Each row below holds a small network's activations on one input, seen along a few directions.
Each table varies a few parts of the input and shows all the possible inputs, shuffled.
Descriptions start from the smaller parts, as in this example, which fits no table here: one of 6 places along a line, together with either a single point or one of 9 places around a ring or (one of 2 separate values, together with one of 5 places around a ring).
Shared parts are said once, and a part with two or three values counts as separate values.
In the rows, 128 means zero.

Other details of the inputs shift rows strongly along two fixed directions, in all tables alike. That doesn't count.

Rows:
R1: [112 178 113  76 159 157 141  23  89 138 161  60 157]
R2: [126 173  99 167  76 167  94  94  86  41 135 196  91]
R3: [ 97 162 114  78 173 141 218  47 100 123 181 115 176]
R4: [133  75 145 156  81  82 109 238 213 162 139 142 128]
R5: [ 94 173 114  61 151 153 198  33 133 148 184 107 152]
R6: [ 94 174 122  59 152 175 206  44  88 141 124 118 154]
R7: [169 138 106 112  62 130  79  57 133  49 143 190 108]
R8: [126  89 152 160 106 104  53 246 143 151  81 123  96]
R9: [213 160 143 180 177 108 178 127 155 170  76  84  74]
R10: [ 76 137 128  93 188 139 187 120 130 170 134 121 157]
R11: [ 88 205 133 100 164 198 164  53  54 144 147  95 137]
R12: [125 118 145  87 172 127 141  91 110 175 136  80 178]
R13: [128 139 129 143  58 119 129 161 150  79 118 208 110]
R14: [153  91 104 146  72 106 127 146 147  59 133 185 126]
R15: [144  56 138 148  77  93 102 229 206 160 119 131 125]
R16: [118  65 171 116 198 103 110 211 138 207 102  85 155]
R17: [142  50 137 159  85  85 109 232 192 152 112 132 138]
R18: [128 145  90 146  89 119 145  89 133  22 149 221 127]
R19: [ 76 146 138  86 170 143 192 124 124 177 133 119 150]
R20: [ 85 153  99  69 183 169 199  37  96 131 127 125 158]
R21: [146 133 112 171  63 141  66 140 147  86 161 155  88]
R22: [131 142  89 126  64 144 135  85 120  38 110 219 107]
R23: [186 128 165 179 195  64 189 188 163 251  57  66  66]
R24: [144 146 131 149  64 128  66 151 110  72  95 164  95]
R25: [156 120 111 165  68 103  63 134 128  66 128 141 123]
R26: [139  94 101 152  89 112 121 146 149  57 115 195 120]
R27: [148 153  95 175  81 145 101  89  90  25 170 177 114]
R28: [ 90 164 120 125 197 171 156  77  72 138 162  87 149]
R29: [ 82 150 130 127 196 172 138 119  89 172 137  88 137]
R30: [106 134 141 131 159 152 126 141 126 198 167  55 145]
R31: [105 133 119  63 149 152 179  69 142 172 156  87 148]
R32: [149 106 119 141 101 118  72 136 127  71  94 202 114]
R33: [113 124 138 153 147 140 120 151 118 172 158  73 149]
R34: [172  95 125 143  88 101  82 137 123  61 127 182 129]
R35: [146  81 147 150  89  96  40 226 180 158 120  98  96]
R36: [118  92 192 100 163 121 111 216 131 228  83  89 141]
R37: [ 97  92 156 127 189 118  91 218 132 210  91  63 132]
R38: [150 147 110 122  78 139  92  75  96  38 104 217 109]
R39: [144 149  91 152  95 126  81  79  94  14 127 175 112]
R40: [126 159 126  60 163 154 153  15  96 146 157  93 171]
R41: [201 114 184 214 164  70 158 190 181 198  62  74  46]
R42: [102  81 159 127 154  92 160 217 181 219 142  81 169]
R43: [125 137 124 111 155 128 122  99  88 117 146  84 147]
Description of these inputs: either one of 3 separate values or (one of 5 places along a line, together with one of 8 places along a line).
Which other rows does R18 become when the place on the line of 8 takes its other values? List them by row number.
Answer: R3, R4, R5, R10, R13, R19, R42

Rows:
R44: [114 125 162 114 190 128 160 161 123 218 119  60 136]
R45: [116 118 158 112 193 120 155 154 129 215 112  57 144]
R46: [ 99 169 104  79 130 165 158  34  88  95 156 131 154]
R47: [112 152 104 100 121 156 132  49  91  73 158 155 148]
R48: [142 101 120 158  49 107  71 178 157  64 129 200 111]
R49: [138 102 115 154  62 107  81 167 152  62 133 194 117]
R50: [157 109 141 160  99 102  96 177 150 120 102 144 102]
R51: [138 112 109 148  65 128  82 147 138  66 131 186 123]
R52: [146  97 119 160  52 117  61 175 148  63 127 198 111]
R53: [140 142 128 126 139 125 139 101 117 119 120 122 124]
R54: [135 115 112 148  63 115  87 147 145  64 135 193 121]
R55: [121 115 156 128 179 119 151 173 130 199 117  74 132]
R56: [108 156  97  96 113 153 144  51  97  72 153 150 147]
R57: [113 164 103  98 118 151 141  53 103  80 159 158 151]
R58: [123 113 157 130 175 120 155 167 141 200 119  71 134]
R59: [134 146 132 132 142 133 154 103 122 139 128 112 127]
R60: [105 158 107  91 135 164 143  46  89  98 156 137 157]
R61: [145 134 126 136 128 123 142 113 129 127 126 126 123]
R62: [103 116 150 112 186 129 137 157 131 214 138  47 148]
R63: [145 128 132 149 122 117 120 143 130 114 113 136 113]
R64: [132 148 127 111 149 136 151  88 119 139 126 114 123]
R65: [115 112 156 114 192 120 150 163 137 210 110  65 135]
R66: [ 97 166 100  83 137 158 162  32  90  93 159 136 157]
R67: [131 108 159 122 164 113 139 172 143 201 113  77 129]
R68: [161 105 135 162  97  98 101 176 155 123 107 146 105]
R69: [ 98 170 106  78 133 161 159  33  90  95 159 135 153]
R70: [130 105 154 126 168 110 141 171 143 200 112  77 133]
R71: [134 142 124 135 140 133 149 105 128 123 127 125 118]
R72: [126 105 150 129 169 117 146 174 150 203 115  81 129]
R73: [131 148 130 129 146 132 150 108 111 139 126 115 125]
R74: [139 100 118 157  63 117  68 163 141  69 131 193 118]
R75: [100 105 138 103 156 139 130 155 128 168 137  95 156]
R76: [123 112 151 123 173 122 151 164 146 209 117  76 131]
R77: [161 101 135 162 101  97 102 178 156 117 108 145 104]
R78: [144  94 114 163  57 115  64 174 148  63 127 197 116]
R79: [104 101 137 111 147 136 122 164 133 168 133 102 154]
R80: [137 149 131 116 144 136 157  89 117 141 132 109 129]
R81: [146 105 120 158  52 108  70 178 158  64 131 202 113]
R82: [152 110 137 168 106 103 101 182 147 121 103 144 106]
R83: [110 157  97  98 114 158 140  54  95  72 153 150 148]
R84: [ 97 111 137 104 147 138 130 157 128 173 133  96 156]
R85: [147 105 145 150 126 107 123 178 153 162 113 114 118]
R86: [126 110 157 138 167 116 147 175 146 200 116  77 132]
R87: [139 144 133 134 131 129 132 117 118 124 117 126 117]
R88: [132 144 122 115 152 133 153  88 119 138 126 114 127]
R89: [157 108 138 164 100 100  97 177 151 120 101 145 105]
R90: [112 121 160 106 193 127 152 154 133 218 111  61 135]
R91: [132 114 110 146  62 117  90 145 142  65 133 190 120]
R92: [136 148 129 133 136 130 139 107 114 125 119 124 123]
R93: [155 105 138 173  94 107 100 189 165 122 107 152  93]
R94: [118 152 105 102 108 159 128  66 101  78 150 155 143]
R95: [134 140 126 138 138 128 133 120 123 125 115 129 116]
R96: [153 113 133 154 105 112 113 163 154 128 114 144 102]
R97: [101 161 106  87 142 165 148  32  82  94 161 137 159]
R98: [111 120 157 120 189 126 149 167 133 214 109  67 134]
R99: [151 108 135 173 100 108 107 180 161 125 108 149  99]
R100: [139 138 121 127 138 131 149 102 128 125 129 126 120]
R101: [100 166  99  84 135 167 156  36  85  93 156 131 160]
R102: [117 143 101 116  90 142 122  86 114  72 143 164 137]
R103: [139 138 122 124 139 127 143 101 126 122 124 126 119]
R104: [105 154 107  90 139 162 145  49  89  94 158 135 156]
R105: [143 139 125 128 135 127 149 101 124 124 130 122 125]
R106: [135 101 113 153  61 109  83 165 150  63 130 191 115]
R107: [ 99 168 102  83 138 157 160  33  92  93 162 138 159]
R108: [120 115 156 129 170 122 141 181 138 202 112  83 121]
R109: [121 150 125 114 140 141 129  94 113 133 147 101 131]
R110: [134 139 124 140 137 128 139 121 122 127 121 131 114]
R111: [ 97 166  98  83 133 162 161  33  88  93 156 131 158]
R112: [146 104 127 165  93 106  80 180 153 108 129 138 107]
R113: [101 107 142 107 140 135 122 169 133 170 131 100 149]
R114: [136 138 125 142 134 129 143 116 133 128 123 128 116]
R115: [128 111 139 144 128 116 101 173 145 158 131 101 124]
R116: [149 107 133 169 108 106 105 187 150 120 108 149  97]
R117: [153 118 140 162 104 112 115 164 149 125 114 139 105]
R118: [113 161 102  97 122 149 143  54 103  74 161 157 151]
R119: [134 144 125 127 139 129 136 103 122 127 117 126 120]
R120: [116 115 154 124 183 122 145 171 136 199 110  75 129]
R121: [123 111 152 119 175 118 146 163 143 207 113  76 131]
R122: [141 132 132 146 120 123 117 143 133 121 110 139 105]
R123: [131 124 111 137  83 122 100 132 138  72 142 182 131]
R124: [138 140 127 140 134 125 140 120 117 125 123 128 119]
R125: [155 102 133 168 101  99  92 185 159 118  98 153  98]
R126: [131 148 124 133 139 134 144 109 117 129 123 129 116]
R127: [104 158 113  88 135 163 141  46  87  99 158 138 153]
What do these inputs look like to the network?
Answer: one of 4 places along a line, together with either a single point or one of 8 places along a line or (one of 2 separate values, together with one of 6 places around a ring)
The inputs of R98 and R95 match in every part but the place on the line of 4. If R74 is changed in the same way as R98 into R95, which row does it become?
Answer: R97
The inputs of R87 and R82 match in every part but the place on the line of 4. If R96 is changed in the same way as R87 into R82, which row does it become?
Answer: R72
Which other rows does R112 become when the place on the line of 4 takes its other values? List them by row number.
Answer: R62, R109, R115
Start at R71 and move only the place on the ring of 6, one step at a time. The first step leads to R100. Which rows follow, in order?
Answer: R103, R65, R120, R116
Which other rows does R103 become when the choice among 2 separate values takes its other values? List them by row number.
Answer: R77
Start at R123 and move only the place on the line of 8, one step at a time. The first step leads to R107. Which rows follow, in order?
Answer: R66, R111, R101, R79, R78, R97
Which other rows does R110 become when the place on the line of 4 takes its other values? List them by row number.
Answer: R108, R116, R126
